These are the activations of a small neural network, seen along a few directions. Each row is one input.
Each table varies a few parts of the input and shows all the possible inputs, shuffled.
Descriptions start from the smaller parts, as in this example, which fits no table here: values(2) and (point or line(11) or (line(4) and ring(5))).
Shared parts are said once, and a part with two or three values counts as separate values.

Other details of the inputs shift rows strongly along three fixed directions, in all tables alike. That doesn't count.

A family of inputs:
x1: [ 27 -55  53 -23 -28 -23   1  18  36  46 -14  37 -42]
x2: [ 10  22 -21  29  20  22 -11 -27 -33 -29  -8 -16  51]
x3: [-50  48 -41   9   0 -32   5  41   0 -22 -10  -5   7]
x4: [-38  26  -9 -41  10   9   5   0  45  26  29 -10 -43]
x5: [ 30   4  17 -44  31  55  21 -59 -14   0  29 -22 -11]
x6: [ 11  22 -17  32  24   9 -27 -38 -47 -27  -9  -5  38]
x7: [-30  27  -9 -26  26  -4  -9  -4  29  45  21   9 -55]
x8: [  4 -35  24  15 -55 -49  19  58   5 -19 -36  13  14]
x9: [ 67 -58  43  31 -28  -7 -16 -16 -40 -23 -46  23  51]
x10: [ 27  13   5 -47  22  62   2 -66   5  10  16 -21  -1]
x11: [-27  18 -10 -27  24   9   9   9  27  40  36  14 -50]
x12: [ 33   7  13 -22  35  55  -6 -66   6  16  27 -21  -9]
x13: [ -6 -42  23  19 -60 -41  14  55  12 -20 -30  13  20]
x14: [ 30 -54  53 -15 -35 -17   0  22  45  41   3  29 -46]
x15: [ 30   2  19 -39  31  53  19 -61 -12  -4  33 -24 -14]
x16: [ 23 -57  55 -20 -32 -10  14  24  49  40  -3  18 -38]
x17: [  6 -48   4  27 -51 -55  -7  56   0  -2 -42   5   6]
x18: [-26  20 -14 -30  23  11  13  10  28  43  31  17 -49]
x19: [-54  39 -38  32  12 -41 -18  31  -8  -6  -3   9  -1]
x20: [ 26 -48  56 -39 -40 -15  25  22  41  28  -7  11 -42]
x21: [ 20  -2  14 -41  26  63  17 -61  -6   1  34 -22  -5]
x22: [ 13  25 -23  26  23  13 -20 -36 -47 -22 -19   0  42]
x23: [ 95 -67  70 -23 -22  38  -4 -44   3  26 -13  18  -2]
x24: [  6 -49   6  28 -50 -55  -8  55   0  -3 -40   5   5]
x25: [-32  14  -5 -27  32  -3   4   2  21  38  33  17 -53]
x26: [-63  28 -42  11  -4 -20  23  44  -3 -23   3  -1  15]
x27: [-56  32 -33  15   3 -32  21  45 -10 -30   9  -7   3]
x28: [  6  12 -21  26  24  28   8 -19 -43 -32  -2  -9  51]
x29: [  3  25 -24  11   7  26  -7 -30 -32 -40 -11 -19  55]
x30: [ 69 -38  44  17 -41  -4 -13 -16 -24 -39 -48  -7  50]
x31: [  5 -24  26  22 -54 -55  -7  49  17 -23 -37   5   7]
x32: [-56  28 -42  26  10 -21  17  47  -4 -11   2   6  13]
x33: [-32  12  -4 -23  32  -5   2   0  22  35  37  15 -55]
x34: [ 12  24 -22  27  24  13 -22 -36 -48 -22 -18  -1  42]
x35: [  5   9 -16  31  25  25   3 -21 -42 -37   6 -13  48]
x36: [ 72 -53  37  32 -36   4 -10  -8 -34 -22 -42  21  54]
x37: [ 26 -63  38 -23 -36 -24  -3  20  39  43  -7   1 -54]
x38: [ -2 -28  19  18 -62 -45  -6  50  24 -15 -41  11  21]
x39: [ 10  23 -22  27  20  23 -10 -27 -33 -28  -9 -15  52]
x40: [-51  32 -41  30  10 -27   1  45 -10 -11  10  15   5]
x41: [-61  38 -38  18  -5 -27  -3  36   9 -26   3  -9  11]
x42: [-34  10  -4 -22  26  10  18   8  35  31  42  -1 -49]
x43: [ 33  -7  -8 -37  34  52   0 -60 -16  24  18 -27 -19]
x44: [ 34  16  16 -41  29  50  -1 -65  -2   1  21 -27 -14]
x45: [ 16  26 -22  34  17  18 -22 -31 -40 -28  -2  -8  43]
x46: [ 13  14 -20  32  23  21  -8 -24 -49 -33   7   0  43]
x47: [-52  18 -53  28   7 -37  -4  40 -14 -13   6 -15  -6]
x48: [ 11  24 -25  25  19  24  -7 -26 -33 -26 -13 -13  53]
x49: [  9  21 -19  32  20  20 -13 -29 -32 -33  -3 -18  49]
x50: [ 17 -54  51 -39 -46  -5  23  21  48  31  -6  13 -34]
x51: [-32  14  -6 -28  32  -2   5   2  21  39  31  17 -52]
x52: [ 10 -25  15  36 -54 -51 -17  53  15   2 -42  27  13]
x53: [ 75 -41  34  33 -41   0 -24 -15 -25 -17 -51  14  53]
x54: [-34  13  -7 -28  26  13  21  11  33  36  36   1 -45]
x55: [ 69 -37  42  15 -42  -2 -11 -15 -24 -37 -51  -5  52]
x56: [-52  39 -43  28   7 -26  -1  41   6  -7  -4   0  13]
x57: [-32  13  -4 -26  32  -4   3   1  21  37  34  16 -54]
x58: [  5 -28  20  35 -46 -60 -21  46   8   2 -48  29   9]
x59: [ 18 -43  52 -31 -46 -13  -2  12  62  28  -6   5 -40]
x60: [-30  25  -9 -26  22   7   3   4  44  39  29  -5 -45]
x61: [-61  38 -39  17  -5 -27  -3  36   8 -24   2  -9  12]
x62: [-55  30 -42  24  17 -35   1  39 -15  -7  -2  22   4]
x63: [-29   9 -29 -37  21   3  10   7  23  44  23 -11 -58]
x64: [ -7 -44  25  24 -59 -43  11  53  14 -24 -24  10  16]
x65: [-48  43 -43  34   4 -32 -14  37  -1  -7   3   7   4]
x66: [ 97 -56  69 -19 -27  33 -20 -51  13  30 -17   9  -5]
x67: [-52  20 -54  24   7 -35  -2  42 -15 -10   1 -13  -3]
x68: [ 41  16   3 -30  31  58  -9 -65  -4  28  15  -4  -9]
x69: [ 36  19  11 -47  28  53   3 -64  -3   7  13 -23  -9]
x70: [-30  24  -8 -24  22   7   2   3  44  38  31  -5 -46]
x71: [ -3 -29  20  19 -62 -45  -7  49  24 -16 -40  10  20]
x72: [ -3  11 -18  14  10  28  11 -24 -43 -47   4 -19  51]
x73: [ -3  10 -17  16  11  27   9 -25 -42 -49   7 -20  50]
x74: [  8  20 -20   8  15  21  18 -21 -50 -45  -5 -17  47]
x75: [-64  27 -39  13  -4 -21  21  44  -4 -25   7  -3  13]
x76: [ 40  14   7 -27  31  56 -13 -66  -4  25  21  -7 -11]
x77: [ 16  25 -22  35  17  17 -23 -32 -40 -29  -1  -8  41]
x78: [ 27 -44  54 -14 -32 -30 -17   9  46  46 -13  24 -51]
x79: [ 35   9  13 -26  38  46 -18 -73 -11  24  15  -6 -15]
x80: [-30   6 -23 -32  22  -1   4   6  23  39  31 -16 -61]
x81: [-56  27 -36  31  18 -39  -5  37 -15 -12   9  17   0]
x82: [  6 -22  24  17 -55 -53  -4  52  16 -18 -43   8  12]
x83: [-29  32  -4 -41  16   0   7   3  37  22  26 -12 -52]
x84: [ 13  15 -20  30  23  22  -8 -23 -49 -32   5   0  44]
x85: [-32  20  -3 -44  17   5  30   9  26  21  34  -7 -50]
x86: [ 88 -66  79 -36 -25  33  13 -47   2   4  -7  -7  -6]
x87: [  5  11 -20  27  24  28   7 -20 -43 -33  -1 -10  51]
x88: [-34  12  -5 -25  26  11  19  10  34  33  39   0 -47]
Each input here is: line(8) and (point or (values(2) and line(5))).
Changing only the line(8) part turns x25 into x81. The same change can be made to x67. Which row results?
Answer: x37
Changing only the line(8) part turns x1 into x33. The same change can be made to x8. Which row results?
Answer: x15
Changing only the line(8) part turns x11 into x46. The same change can be made to x7. Which row results?
Answer: x6
Change only the values(2) part in x40. List by row number the other rows that result.
Answer: x66
Which other rows agree with x38 in the line(8) part? List them by row number.
Answer: x9, x17, x20, x23, x39, x52, x55, x58, x75, x87
Which other rows agree with x62 in the line(8) part? List them by row number.
Answer: x3, x10, x18, x22, x26, x32, x48, x63, x68, x74
Start at x85 and move only the line(5) part, one step at a time. The first step leads to x13. Which rows follow, in order?
Answer: x54, x11, x51

A family of inputs:
x89: [ 30  19   6   4   3  32   5 -45 -45 -60 -13 -22  62]
x90: [  7 -24  12  38 -42 -49 -28  48  24  19 -39  29   4]
x91: [ 20 -17  32 -26   6  -6 -11 -15  18  38   8  17 -50]
x92: [ 41 -33  47  -1 -51 -12   7   5   3 -30 -37  -2  29]
x93: [ 17  20  -9 -30  54  66  16 -64 -30   1  35 -12   4]
x94: [ 12   4  -4  23   8  26   8 -23 -39 -49   1 -14  56]
x95: [-19   7 -24  27   0   2  10  11 -23 -39   1 -17  41]
x96: [ 41 -35  45  -1 -52 -12   6   6   3 -29 -37  -5  29]
x97: [ 24  19 -16  40  18  16 -32 -32 -37 -17 -17   7  50]
x98: [ 22  27  -9 -21  61  47 -14 -75 -35   9  29 -12 -13]
x99: [-23 -19  -6  42 -50 -72 -25  81  39  27 -37  30 -12]
x100: [-14  26 -25 -26  47  43  19 -31 -14   9  35 -11 -12]
x101: [-19  11 -18  27   2   2  11  10 -24 -42   2 -11  41]
x102: [  7 -20  16 -23   1 -16 -11   2  26  45   7   8 -59]
x103: [-38  19 -49  40   5 -45 -18  35 -25 -13 -10  -3   4]
x104: [ 31   0  -2  19  18  33   7 -37 -59 -42  -6  -1  59]
x105: [-31  28 -28  12 -11 -15   9  21 -14 -44 -12 -22  32]
x106: [ 51 -34  37  32 -32 -15 -31  -3   1   7 -41  30  27]
x107: [ 65 -30  52 -32  15  29 -16 -64  -6  28   5  11 -27]
x108: [-61  50 -43 -36  20   6  19  11  23   3  29 -31 -31]
x109: [-21  49 -34  -6  48  25 -19 -27   8  32  27   2 -21]
x110: [-51  12 -41  31  -9 -22  11  44  -8 -31   2 -16  26]
x111: [-52  38 -54  51   1 -44 -25  52   2   1 -13  13  12]
x112: [-38  38 -44 -13  46   0  -9 -10  -3  25  32 -11 -44]
x113: [ 28 -16  39 -51 -16  22  15 -23  31  12   3 -16 -25]
x114: [-78  35 -54  17 -23 -51  11  72  10 -32 -11 -20   9]
x115: [ 36  -9  38 -19   5  18 -21 -33  29  46   3  29 -27]
x116: [ 26 -25  48 -35  -5  29  18 -22  27  14  21   4 -22]
x117: [ 23 -43  43  17 -45 -17  10  25   8 -22 -21  12  24]
x118: [-19   9 -21  27   1   2  10  10 -23 -41   1 -14  41]
x119: [ 16   1 -13  22  14  22   8 -20 -51 -36  -7  -4  52]
x120: [ 35 -43  31  25 -31 -39 -21  15 -10  -1 -35  18   4]
x121: [-29 -18   6 -29 -12 -20  23  45  46  44  14  14 -57]
x122: [-45 -17  -5 -27 -17 -31  24  61  53  50  15  11 -65]
x123: [-33  27 -30 -23  35  36  19 -18   5   4  42 -27 -14]
x124: [-60  36 -48 -20  36   8  23  17   8  21  38  -8 -35]
x125: [  7 -18  19 -23   2 -17 -10   2  26  44   7  11 -58]
x126: [ 58 -53  50  11 -32   2   7  -6 -20 -18 -29  22  35]
x127: [ -2 -12  22 -47 -23   0  16   8  46  20   4 -15 -40]
x128: [ 36 -10  36 -18   5  18 -21 -32  30  47   2  25 -28]
Changing only one part turns x117 into x118. The same change can be made to x92. Which row results?
Answer: x105
What do these inputs look like to the network?
Answer: line(5) and line(8)
Start at x106 and move only the line(5) part, one step at a time. The first step leads to x98. Which rows follow, in order?
Answer: x93, x94, x96
